Each row below holds a small network's activations on one input, seen along a few directions.
In each table, some parts of the input vary, and every possible input appears once, in random order.
A made-up example of a description, with smaller parts first: one of 5 places around a ring, together with either a single point or one of 11 places along a line or (one of 3 separate values, together with one of 6 places along a line).
Shared parts are said once, and a part with two or three values counts as separate values.

Other details of the inputs shift rows strongly along two fixed directions, in all tables alike. That doesn't count.
To show where, the next rows are all for the same input, with only those details redrawn:
10  -10  12  -7  -9  3  16  4  32  14  -4  -5  2  -12
3  -5  11  -14  -7  0  2  2  9  3  -4  -4  4  6
-2  1  13  -22  -4  -4  -9  -1  -9  -5  -8  -2  5  26
-12  -9  -11  3  -17  7  -3  17  -13  -13  21  -9  14  -16

Table:
row 1: 17  -7  2  0  -5  2  24  -1  26  14  -16  3  13  -13
row 2: 16  -2  11  -3  -6  -9  19  8  30  12  0  -6  -10  -13
row 3: -9  -11  -21  18  2  17  -11  10  -23  -6  14  -3  5  -20
row 4: 4  8  3  -16  13  -24  -2  -11  -17  -11  -15  -1  1  15
row 5: 8  3  8  -7  8  -19  8  -4  1  -4  -8  -3  -7  -6
row 6: -7  20  4  6  2  10  15  -1  48  20  7  25  -5  -14
row 7: 5  6  -1  -3  14  -6  -13  -10  -18  4  -13  3  -11  23
row 8: 4  -2  -1  5  4  -2  -4  -10  7  14  0  -3  -7  11
row 9: 3  1  5  -17  5  -7  -9  -3  -15  -1  -17  3  14  22
row 10: 5  2  3  -4  10  8  -9  -11  -17  -3  -19  6  -3  24
row 11: 6  -8  -3  16  9  -8  12  -18  27  17  -10  -6  -10  -17
row 12: 2  2  17  -21  1  -4  -9  5  -11  -9  -7  -2  -2  24
row 13: 1  2  14  -4  1  10  -12  -7  -11  -9  -9  0  -14  29
row 14: 9  10  1  -17  7  -17  -4  -1  -19  -2  -14  4  3  19
row 15: 21  -5  11  -2  -3  4  24  6  23  9  -12  3  1  -17
row 16: 7  2  7  -20  9  -6  -7  0  -17  -3  -17  4  9  19
row 17: -2  1  -16  8  -7  -5  1  21  -24  -11  18  -3  5  -23
row 18: 6  3  6  -10  -9  -11  6  1  8  5  -1  -4  -2  7
row 19: -2  -9  8  -1  -1  12  -8  -7  9  8  -3  -4  -10  9
row 20: -15  34  11  -9  13  2  -12  0  2  -6  3  29  -10  25
row 21: 7  4  12  -20  0  -5  -1  -9  -7  -4  -16  4  13  34
row 22: 8  -10  8  9  -9  17  13  -8  31  14  -5  -3  -10  -7
row 23: 7  -4  8  -2  -6  -15  20  -7  33  7  -1  -10  -6  -16
row 24: 21  -5  4  -2  -1  3  26  3  23  11  -15  3  8  -17
row 25: 11  -5  8  11  0  3  9  0  29  17  1  -7  -24  -10
row 26: 4  7  3  -16  1  -17  -6  -4  -12  0  -5  0  8  27
row 27: -14  32  -4  -6  18  -2  -11  -9  -2  4  -8  34  8  24
row 28: 0  0  5  -3  4  8  -12  -15  -10  -2  -10  2  1  32
row 29: -10  34  -2  -9  22  -1  -10  -4  -5  1  -8  35  2  19
row 30: -13  -5  -24  23  5  -2  -5  -1  -23  -13  16  -9  -3  -25
row 31: 1  4  12  -19  -10  -1  -2  -3  -10  -11  -10  1  6  29
row 32: 10  -10  12  -7  -9  3  16  4  32  14  -4  -5  2  -12
row 33: -22  39  -3  -9  19  1  -27  3  -37  -18  4  35  -1  28
row 34: 4  5  16  -18  -5  -2  -2  2  -11  -15  -10  1  0  26
row 35: -3  -2  -15  20  0  6  -7  9  -19  -3  15  -4  -11  -18
row 36: -1  6  8  -1  17  -12  -12  -16  -17  -7  -11  -2  -20  17
row 37: 6  8  -1  -14  3  -18  -5  -4  -16  1  -14  3  8  23
row 38: -26  21  -24  18  2  12  -4  11  0  -3  32  23  16  -18
row 39: -11  -3  -23  12  -5  -14  2  4  -19  -16  14  -8  16  -24
row 40: 1  0  3  3  -3  1  -4  -8  8  10  0  -5  -16  10
row 41: 10  -15  0  10  6  11  6  -7  26  24  -12  0  -2  -12
row 42: -9  -10  -15  5  -10  5  -3  15  -16  -9  21  -7  23  -16
row 43: -10  -9  -24  24  -7  18  -5  3  -20  -9  11  -1  11  -15
row 44: -18  -7  -22  24  -1  -1  -8  -4  -16  -12  25  -13  2  -17
row 45: -1  6  5  -15  6  -23  -5  -14  -10  -9  -6  -5  6  22
row 46: -8  -6  -28  26  -4  5  -5  6  -15  1  17  -5  3  -22
row 47: 5  -6  11  12  5  -4  11  -10  30  8  0  -12  -26  -15
row 48: -14  -14  -19  18  -4  17  -13  6  -16  -5  22  -7  9  -13
row 49: 2  -7  13  0  3  11  -8  -1  7  4  -3  -5  -16  7
row 50: -6  -7  -15  22  -6  20  -5  10  -23  -13  14  -1  -2  -19
row 51: -4  -7  -11  5  -6  6  -2  22  -23  -13  15  -3  11  -24
row 52: 1  -8  6  11  0  -4  11  -16  32  12  0  -12  -19  -13
row 53: -9  -10  -14  18  0  18  -12  13  -23  -8  16  -4  -3  -21
row 54: -12  -2  -10  9  -9  -11  2  12  -15  -25  24  -14  0  -23
What do these inputs look like to the network?
Answer: one of 6 places around a ring, together with either a single point or (one of 2 separate values, together with one of 4 places along a line)
The inputs of row 20 and row 33 match in every part but the place on the ring of 6. If row 2 is changed in the same way as row 20 into row 33, which row does it become?
Answer: row 17
The inputs of row 7 and row 8 match in every part but the place on the ring of 6. If row 3 is changed in the same way as row 7 into row 8, which row does it become?
Answer: row 48
Change only the place on the line of 4 in row 26. List by row number the other rows that result.
Answer: row 21, row 42, row 45
Change only the place on the line of 4 in row 5. List by row number the other rows that result.
Answer: row 15, row 17, row 51
Change only the place on the ring of 6 in row 28. List by row number the other rows that result.
Answer: row 10, row 13, row 22, row 43, row 50
